These are the activations of a small neural network, seen along a few directions. Each row is one input.
Each table varies a few parts of the input and shows all the possible inputs, shuffled.
A made-up example of a description, with smaller parts first: one of 8 places around a ring, together with either a single point or one of 11 places along a line or (one of 3 separate values, together with one of 6 places along a line).
Shared parts are said once, and a part with two or three values counts as separate values.

A family of inputs:
x1: -.13 -.28 -.14  .10  .29  .33 -.06 -.34  .10 -.23 -.12 -.33 -.30  .03 -.10  .21 -.01 -.14
x2:  .25 -.19 -.07 -.01 -.37 -.30  .08  .21 -.19  .03 -.14  .66  .30  .79  .04 -.20  .26  .14
x3: -.17 -.19  .31  .18  .07  .51  .18  .39  .25  .04  .18 -.21 -.25 -.13  .12  .32 -.23 -.10
x4:  .01  .20  .00 -.04  .14  .08  .05  .12  .37 -.55  .24  .15 -.28  .42  .24  .13 -.03 -.08
x5: -.06 -.09  .19  .51 -.03  .09  .21  .44 -.05  .41  .21  .01  .01 -.22 -.15 -.21 -.08 -.11
x6:  .17  .20 -.18  .22 -.17 -.19  .28  .11  .10  .22 -.08  .47  .21  .77  .01 -.26  .28 -.07
x7:  .01 -.59  .09  .26 -.16 -.10 -.05  .17 -.42  .11  .03  .11  .04 -.16 -.16 -.18 -.03  .08
x8: -.02  .22 -.02 -.09  .18 -.16 -.17 -.20 -.08  .53  .43 -.05  .20  .02 -.25 -.34  .02  .10
x9: -.08  .05 -.15  .13  .15 -.18 -.16 -.25 -.20  .36  .21 -.14  .11  .04 -.29 -.30  .00 -.03
x10: -.16 -.03  .00 -.21  .25  .24 -.20 -.33  .10 -.04  .20 -.39 -.16  .14 -.03  .24 -.12  .01
x11: -.04 -.20 -.28  .42  .19 -.08 -.02 -.26 -.21  .16 -.10 -.10 -.06 -.07 -.37 -.32  .11 -.17
x12:  .18 -.13  .00  .07 -.16 -.45 -.12  .27 -.22 -.35  .18  .57  .06  .33  .01 -.32  .07  .12
x13: -.02  .54  .06 -.65  .06  .01 -.15 -.27  .19  .07 -.06 -.29  .17 -.48  .18  .22 -.05  .18
x14: -.10  .16  .11 -.43  .28  .24 -.20 -.29  .21  .14  .43 -.30 -.04  .12  .00  .20 -.10  .15
x15: -.06 -.20 -.01  .47  .03 -.01  .14  .08 -.15  .29  .08 -.06 -.05 -.16 -.19 -.27  .01 -.13
x16:  .10  .26 -.12  .30  .04 -.35  .08  .19  .06 -.15  .25  .39 -.03  .31 -.03 -.40  .10 -.09
x17:  .11  .58 -.03 -.28 -.10 -.16  .10  .11  .34 -.62 -.24  .15 -.09 -.18  .41  .19  .02 -.07
x18:  .09  .17 -.04 -.12 -.08  .26  .26  .03  .41 -.21 -.09  .23 -.07  .88  .26  .28  .14 -.05
x19:  .07 -.15  .07 -.31  .00 -.25 -.37 -.12 -.34  .35  .38  .11  .30  .03 -.22 -.26 -.01  .30
x20:  .19  .55 -.07 -.38 -.32  .00  .32  .02  .40 -.27 -.60  .22  .14  .28  .43  .33  .18 -.03
x21: -.04  .12 -.19 -.13  .05  .10 -.02 -.34  .09 -.29 -.59 -.33 -.12 -.58  .07  .26  .04 -.11
x22: -.08  .10  .08 -.07 -.09  .17  .15  .01  .13 -.15 -.42 -.27 -.10 -.68  .26  .32 -.09 -.07
x23: -.08  .20  .27 -.04 -.14  .28  .23  .37  .21 -.03 -.29 -.19 -.04 -.73  .29  .39 -.20 -.07
x24: -.16 -.29  .13  .15  .13  .41  .11  .01  .15 -.09  .06 -.29 -.30 -.07  .09  .27 -.13 -.10
x25:  .01 -.34 -.05 -.09 -.03 -.28 -.36 -.16 -.48  .18  .16  .02  .20  .05 -.27 -.23 -.03  .17
x26:  .00 -.48  .29  .29 -.23  .00  .03  .52 -.34  .22  .16  .19  .11 -.22 -.13 -.11 -.12  .09
x27:  .05 -.58 -.18  .20  .00 -.18 -.21 -.18 -.49 -.02 -.16  .07  .02 -.06 -.34 -.23  .09  .04
x28: -.07  .37 -.05 -.44  .02  .00 -.15 -.32  .09 -.10 -.29 -.38  .05 -.47  .14  .27 -.08  .04
- Changing only one part turns x9 into x10. The same change can be made to x5. Which row results? => x3
- Describe the family of inputs behind these rows. => one of 4 places along a line, together with either one of 2 separate values or one of 5 places along a line
- Start at x13 and move only the place on the line of 5, one step at a time. The first step leads to x28. Which rows follow, in order? => x21, x22, x23
- Start at x12 and move only the place on the line of 4, one step at a time. The first step leads to x16. Which rows follow, in order? => x4, x17

A family of inputs:
x29:  .15 -.10 -.07  .08 -.25 -.40 -.03  .16 -.29 -.08 -.11  .40  .19  .17 -.03 -.25  .10  .07
x30:  .06  .14  .11 -.13 -.25  .13  .22  .25  .21 -.30 -.42  .07 -.02 -.18  .34  .34 -.01 -.03
x31:  .14  .17  .00 -.34 -.14 -.40 -.21 -.03 -.17  .17  .28  .36  .34  .46 -.02 -.25  .09  .26
x32: -.22 -.10  .31  .13  .11  .41  .09  .21  .12  .14  .10 -.45 -.21 -.75  .07  .27 -.29 -.06
x33:  .12  .36 -.03 -.49 -.11 -.08 -.04 -.13  .17 -.28 -.30  .04  .09 -.17  .26  .21  .07  .11
x34:  .04  .48 -.17 -.23  .09  .02  .09 -.28  .32 -.16 -.24 -.09 -.03 -.04  .15  .12  .12 -.08
x35: -.19  .26  .06 -.45  .26  .15 -.30 -.39  .03  .27  .18 -.57  .05 -.53 -.07  .19 -.20  .11
x36: -.19 -.18  .13  .11  .06  .32  .05  .00 -.01  .10 -.22 -.48 -.16 -.74  .01  .26 -.18 -.09
x37: -.01  .68 -.09 -.43  .13  .04  .02 -.30  .41 -.01  .03 -.17  .04  .17  .19  .16  .03 -.01
x38: -.01  .26 -.03  .13 -.05  .23  .35  .10  .36 -.17 -.36 -.06 -.15 -.05  .23  .25  .04 -.21
x39: -.07  .27 -.03 -.53  .21  .19 -.18 -.40  .28 -.17  .12 -.29 -.08  .22  .14  .33 -.06  .07
x40:  .12 -.16  .22  .22 -.27 -.13  .16  .61 -.09  .04  .20  .50  .11  .24  .08 -.16 -.01  .06
x41:  .13  .10 -.23  .12  .03 -.30 -.01 -.14 -.08  .14  .05  .29  .14  .37 -.18 -.38  .22  .00
x42: -.08 -.57  .07  .46 -.02 -.01 -.03  .13 -.44  .38  .10 -.09  .02 -.31 -.35 -.27 -.07 -.02
x43:  .07  .29 -.01 -.26 -.19 -.07  .06  .03  .13 -.38 -.42  .02  .02 -.24  .30  .26  .01  .00
x44: -.09 -.15  .03  .04  .02  .38  .15  .00  .23 -.33 -.27 -.19 -.27 -.01  .20  .40 -.05 -.13
x45: -.02  .07 -.11 -.33  .17  .17 -.11 -.37  .20 -.32 -.16 -.20 -.15  .00  .10  .28  .03  .00
x46:  .05 -.03  .08  .49 -.06 -.01  .28  .46  .07  .17  .25  .35 -.01  .37 -.03 -.26  .05 -.12
x47:  .08 -.12 -.09  .48 -.11 -.09  .25  .23 -.06  .13 -.06  .32  .03  .36 -.10 -.26  .14 -.14
x48: -.08 -.01 -.09 -.10  .08  .18 -.01 -.21  .16 -.41 -.27 -.23 -.23 -.07  .15  .32 -.04 -.10
x49:  .20 -.03 -.09 -.15 -.17 -.41 -.13 -.01 -.25  .02  .00  .42  .27  .24 -.07 -.29  .17  .19
x50: -.13  .05 -.01 -.26  .22  .12 -.22 -.36 -.04  .11 -.10 -.49 -.03 -.73 -.10  .14 -.10  .04
x51:  .03 -.39 -.15  .25  .01 -.15 -.11 -.07 -.26 -.12  .03  .15 -.06  .35 -.20 -.20  .07 -.03
x52:  .06  .56  .05 -.69 -.07 -.07 -.11 -.16  .25 -.13 -.02 -.03  .16  .04  .31  .26 -.03  .17
x53:  .08  .02 -.21  .34 -.05 -.28  .09  .02 -.13  .04 -.06  .26  .07  .30 -.14 -.34  .15 -.11
x54: -.12 -.07  .21  .04  .08  .46  .20  .22  .36 -.30  .03 -.17 -.32  .00  .26  .42 -.15 -.10
x55: -.08 -.43 -.05  .32  .04 -.19 -.21 -.08 -.50  .29  .09 -.13  .06 -.37 -.39 -.35 -.06  .00
x56: -.11 -.49  .25  .48  .03  .08  .00  .34 -.32  .43  .42 -.05 -.02 -.32 -.28 -.26 -.17  .00
x57:  .08 -.31 -.17  .02  .10 -.16 -.20 -.24 -.22 -.02  .14  .18  .02  .42 -.24 -.24  .14  .08
x58: -.01  .41 -.15 -.01  .01  .04  .19 -.12  .28 -.25 -.36 -.11 -.11 -.11  .19  .16  .05 -.18
x59: -.09 -.14  .01 -.09  .18 -.18 -.39 -.27 -.39  .57  .49 -.19  .23 -.10 -.42 -.33 -.07  .20
x60: -.01 -.45  .14  .40  .00  .13  .09  .36 -.07  .01  .35  .23 -.15  .42 -.09 -.11 -.03 -.03
x61:  .02 -.53 -.04  .39 -.05  .04  .06  .14 -.19 -.03  .04  .20 -.10  .41 -.15 -.12  .06 -.06
x62:  .15 -.25  .05  .21 -.31 -.20  .13  .37 -.22  .00 -.11  .46  .15  .23  .01 -.17  .09  .04
x63:  .03 -.11 -.09 -.18  .14 -.14 -.29 -.26 -.14  .14  .42  .09  .09  .65 -.21 -.19  .06  .16
x64: -.05  .35  .14  .13  .00  .31  .39  .32  .49 -.13 -.06 -.04 -.20 -.04  .30  .25 -.06 -.19
x65:  .03  .23  .28 -.13 -.20  .20  .26  .47  .34 -.26 -.12  .10 -.07 -.18  .41  .35 -.11  .00
x66:  .08  .29 -.15 -.07  .07 -.28 -.09 -.17  .00  .30  .33  .21  .22  .60 -.13 -.34  .14  .07
x67: -.18 -.04  .00 -.03  .12  .13 -.13 -.20 -.08  .01 -.22 -.52 -.11 -.80 -.04  .17 -.17 -.07
x68: -.02 -.34 -.07  .09  .14 -.20 -.30 -.24 -.46  .39  .20 -.10  .15 -.30 -.45 -.38  .01  .12
- Describe the family of inputs behind these rows. => one of 2 separate values, together with one of 4 places along a line, together with one of 5 places along a line
- Changing only the choice among 2 separate values turns x48 into x51. The same change can be made to x45. Which row results? => x57
- Changing only the choice among 2 separate values turns x34 into x41. The same change can be made to x37. Which row results? => x66
- Which other rows does x46 become when the choice among 2 separate values takes its other values? List them by row number. => x64
- Which other rows does x30 become when the place on the line of 5 takes its other values? List them by row number. => x33, x43, x52, x65
- Which other rows does x42 become when the place on the line of 5 takes its other values? List them by row number. => x55, x56, x59, x68
- Which other rows does x65 become when the choice among 2 separate values takes its other values? List them by row number. => x40

A family of inputs:
x69:  .04 -.12  .02 -.04 -.12 -.25 -.16  .03 -.33  .12 -.08  .04  .18 -.40 -.12 -.16 -.02  .11
x70: -.06 -.09 -.04 -.20  .22  .02 -.27 -.34 -.10  .22  .33 -.18  .04  .15 -.20 -.08 -.02  .12
x71: -.13 -.42  .15  .42  .08  .20  .06  .24 -.10  .09  .22 -.10 -.19 -.12 -.13 -.04 -.14 -.09
x72:  .17  .00 -.07 -.02 -.26 -.35  .01  .11 -.20 -.10 -.21  .37  .19  .07  .04 -.18  .13  .08
x73: -.20  .33  .03 -.38  .18  .47  .04 -.33  .42 -.32 -.45 -.70 -.28 -.78  .30  .66 -.18 -.12
x74:  .10  .16 -.16 -.01  .00 -.26 -.04 -.09 -.03  .00  .07  .23  .10  .35 -.06 -.23  .13  .01
x75: -.03  .03 -.06 -.03  .14 -.15 -.19 -.19 -.16  .21  .19 -.10  .08 -.13 -.20 -.21 -.01  .06
x76:  .08 -.11 -.01  .25 -.16 -.05  .18  .23 -.04  .07 -.09  .27  .06  .24 -.01 -.12  .10 -.04
x77: -.05 -.23  .09  .23 -.04  .05  .03  .13 -.19  .29  .04 -.07  .04 -.23 -.15 -.10 -.06 -.01
x78:  .06  .06 -.12 -.17  .08 -.09 -.13 -.22  .02  .02  .21  .13  .07  .64 -.06 -.09  .10  .08
x79:  .01  .68  .11 -.47 -.07  .30  .26  .08  .67 -.48 -.33 -.12 -.15 -.11  .59  .61 -.06 -.07
x80:  .02 -.29  .06  .43 -.04  .11  .21  .35  .04 -.12  .10  .24 -.17  .34 -.01 -.06  .02 -.12
- Describe the family of inputs behind these rows. => one of 2 separate values, together with either a single point or one of 5 places along a line
- Changing only the choice among 2 separate values turns x72 into x69. The same change can be made to x74. Which row results? => x75
